A small network was shown many inputs. Here are its activations along a few directions, one row for each input.
In each table, some parts of the input vary, and every possible input appears once, in random order.
Descriptions start from the smaller parts, as in this example, which fits no table here: line(4) and (point or ring(9) or (values(2) and ring(8))).
Shared parts are said once, and a part with two or three values counts as separate values.
In the rows, zero is written as 128.

Other details of the inputs shift rows strongly along three fixed directions, in all tables alike. That doesn't count.

Table:
x1: [111 126 112 136  90 128 160 131  71 127 179  97]
x2: [137 116 103  99 107  88 137 150 133 132 120 140]
x3: [108 115 136 132 143 133 102 103 120 139 101 132]
x4: [111 128 140 181 131 181 121 117  96 131 141  69]
x5: [146 135 111 154 102 122 151 144  90 127 170  81]
x6: [124 121 107  94 111  95 139 154 134 117 123 141]
x7: [151 128 139  94 123 105 131 151 140 127 130 166]
x8: [147 149 133  94 117 104 129 141 143 118 131 164]
x9: [224 171 217 173 130 164 110 177 187 120 149 133]
x10: [113 113 101  97 121  91 171 131 147 123 138 141]
x11: [114 126 129 127 151 135 102  98 117 137 103 131]
x12: [146 132 112 104 127 104 131 145 136 115 128 160]
x13: [105 127 112 126 146 142 107 110 125 130  97 115]
x14: [ 97 115 125 131 156 148 132  99 153 143 111 126]
x15: [138 124 124 156 107 138 152 146  90 118 177 104]
x16: [ 96 123 130 128 130 137 106  98 119 136 104 131]
x17: [115 134 135 136 165 145 127  97 163 134 104 130]
x18: [121 120 139 142 148 145  97 113 141 128  98 142]
Description of these inputs: values(3) and (point or line(5)).
Question: Changing only the values(3) part turns x10 into x14. The same change can be made to x2. Which row results?
Answer: x9
Question: Which other rows does x6 become when the values(3) part takes its other values? List them by row number.
Answer: x4, x13
Question: Which other rows does x5 become when the line(5) part takes its other values? List them by row number.
Answer: x8, x11, x12, x13

Table:
x19: [ 94 129 118  99 159 130 129  95 157 124  80 151]
x20: [ 86 108 131 161 126 185 120 114 122 156 123  69]
x21: [162 141 137  81 120  86 112 175 143 105 128 183]
x22: [135 129 157 190  73 159 144 167  92 116 183  67]
x23: [158 163 159 144 160 161  84 135 175 128  78 137]
x24: [185 136 153 169 121 146 145 157 141 128 180 100]
x25: [174 128 127  85 124  84 141 168 180 138 129 169]
x26: [176 134 160 204 101 147 133 153 103 112 181  88]
x27: [152 162 171 186 112 152 164 121 124 110 207  89]
x28: [150 140 156 163 147 153  96 119 151 149  91 118]
x29: [ 89 137 133 162 160 165 137  90 117 126 119  97]
x30: [159 148 118 100 114 110 144 159 151 117 147 126]
x31: [164 145 123  93 114  81 119 182 157 106 117 178]
x32: [116 117 177 121 130 159  75 135 153 133  86 150]
x33: [ 74 104  96 101 130 118 102  82  73 165  91 142]
x34: [161 149 143 100 100 109 130 149 103 123 152 157]
x35: [ 85 121 118 141 138 146  90  97  75 129 110 100]
x36: [113 111  61  81 101  81 164 135 103 139 146 111]
x37: [ 60  98  75 114 161 126 130  96 107 142  98 107]
x38: [101 115  85  98 111  89 191 121 101 121 150 123]
x39: [ 91 119 139 165 149 152 126  75 132 147 130 116]
x40: [107 118 111 169 150 175 111 105 110 145 128  77]
x41: [155 167 186 122 151 166  65 117 153 125  88 169]
x42: [122 126 120  96 135 115  80 114 158 126  58 162]
x43: [ 90 129 117  98 147 127 120  79 165 128  97 156]
x44: [179 135 151  95 114 107 123 160 139 124 140 195]
x45: [153 161 158 175 108 159 132 148  66 116 193  99]
x46: [129 122 104  96 156 127  90 131 172 139  53 172]
x47: [158 127 109  69 120  71 142 161 169 143 122 166]
x48: [103 101  80  83  92  67 144 134  65 129 145 127]
x49: [127 122 119  84 161 113  94 114 183 158  66 161]
x50: [194 173 166 184 119 156 135 178 135 109 168  98]
x51: [102 113  52  93 110  90 164 146  92 135 153 106]
x52: [134 113 107  87 124  72 165 150 143 132 138 145]
x53: [149 121 112  85 136  92 154 168 166 113 135 162]
x54: [151 112 113  99 129  99 162 161 154 113 147 149]
x55: [114 122  94  99  89  93 140 139  66 107 157 113]
x56: [114 150 145 101 158 134 107  96 195 119  92 173]
x57: [154 147 108  77 126  93 140 168 162 123 130 151]
x58: [184 175 194 168 144 152 157 164 168  97 171 134]
x59: [ 93 128 123 133 126 161  97  81  69 140 112 111]
x60: [126 102  77 114  92  91 145 150  93 115 144 129]
x61: [146 136 151 181  84 167 155 172 110 126 173  68]
x62: [130 143 161 151 164 165 110 110 161 120 110 107]
x63: [218 155 180 180 118 151 133 177 162 115 161 123]
x64: [ 65  97  94 114 151 115 145  77 114 153  91 129]
x65: [160 148 106  97 103 100 145 166 139 112 129 136]
x66: [130 125 142 186 115 139 190 125  90 124 194  79]
x67: [155 137 154 179 106 150 127 153  75 104 191  89]
x68: [ 92  95 100 103  96 111 183 159 118 128 159 103]
x69: [104 135 124 162 138 151  88 109 105 128  99  99]
x70: [115 119 124  83 163 120 110 107 181 129  69 156]
x71: [101 104 113 109 164 135 132  98 157 131  86 162]
x72: [108  99 130 163 162 158 123  97 130 142 117  99]
x73: [114 159 161 158 161 165 113  95 163 121 127 128]
x74: [ 99 104 130 158 161 158 136  84 129 139 110 120]
x75: [ 98 119 102 133 141 154 111  88 119 146 105  85]
x76: [ 92 128 135 166 147 170 142  77 110 125 124  84]
x77: [ 89  95 117 150 158 140 127  91 120 152 109  99]
x78: [158 142 132 106 108 118 129 161 105 117 156 164]
x79: [140 131 143 141 150 145  73 130 158 124  79 154]
x80: [ 89  97 124 159 131 143  99  89  70 147 119  97]
x81: [146 123 137 129 164 158  93 120 179 141  91 143]
x82: [140 133 171 129 149 148  79 109 139 151  92 172]
x83: [ 83 100  91  75  72 106 153 150  70 139 146 140]
x84: [126 116  99 135  88  86 146 143  82 130 152 106]
x85: [ 56 107  89 117 142 118 137  64 114 151 113 122]
x86: [107 107  80  94 114  84 176 132 104 126 151 109]
x87: [139 130 158  91 113 117 172 174 188 114 134 171]
x88: [ 76 118 107 152 158 155 129  93 101 134 119  74]
x89: [148 154 197 173  99 167 165 158 164 111 199 111]
x90: [113  99  80 119  90  76 149 141  84 133 141 121]
x91: [ 90 101  65  96 106  90 181 116 109 120 167 141]
x92: [144 144 159 176 122 139 179 129 110 118 184  88]
x93: [ 88 101 115 120 134 117  92  93  90 149  94 126]
x94: [217 176 188 165 116 146 126 173 166 112 150 121]
x95: [ 90 112 130 179 146 166 132  71 117 140 144 101]
x96: [105  84  72 100  92  81 149 134  60 126 156 126]
x97: [108 104 131 151 142 159  85  99  98 129 109 118]
x98: [139 126 124 112  96  98 132 142  85 115 156 123]
x99: [176 153 160  87 113  98 120 159 137 128 135 186]
x100: [211 171 197 167 109 134 111 171 158 102 152 130]
x101: [161 139 100  73 103  86 142 163 155 116 111 158]
x102: [179 132 124  95 114  84 140 175 169 131 115 172]
x103: [135 162 170 148 147 173  80 114 112 130 113 135]
x104: [107 115 129 151 138 172  94  92  82 141 118 125]
x105: [127 118  75 100  98  81 158 147 101 138 131 118]
x106: [134 141 137 109 141 125  74 124 166 119  64 160]
x107: [139 137 166 118 144 146  68 110 146 119  84 150]
x108: [113 146 142 104 171 132 103 106 198 127  89 187]
x109: [134 107  68 111 100 102 159 153 102 125 141 121]
x110: [135 149 183 149 162 148 105  95 190 139 111 157]
x111: [163 131 136  78 135  77 151 164 182 122 127 169]
x112: [ 83 123 121 160 154 164 123  80 127 131 132 115]
x113: [125 131 128 180 121 152 185 133  90 109 193  81]
x114: [123 130 149 174 137 150  85 104 117 139 100 101]
Question: What do these inputs look like to the network?
Answer: line(8) and (point or ring(11))
Question: Changing only the line(8) part turns x68 into x87. The same change can be made to x86. Which row results?
Answer: x38
Question: Changing only the line(8) part turns x83 into x61. The same change can be made to x59. Which row results?
Answer: x101
Question: Which other rows does x76 become when the ring(11) part takes its other values? List them by row number.
Answer: x19, x29, x38, x58, x64, x66, x71, x74, x92, x113
Question: A walk changes only the line(8) part. It starts at x91 and steps to x71. List the rest of the walk in order.
Answer: x54, x81, x109, x60, x97, x104
Question: List by row number the other rows that have the line(8) part in common with x110.
Answer: x27, x39, x43, x56, x73, x85, x89, x91, x95, x108, x112
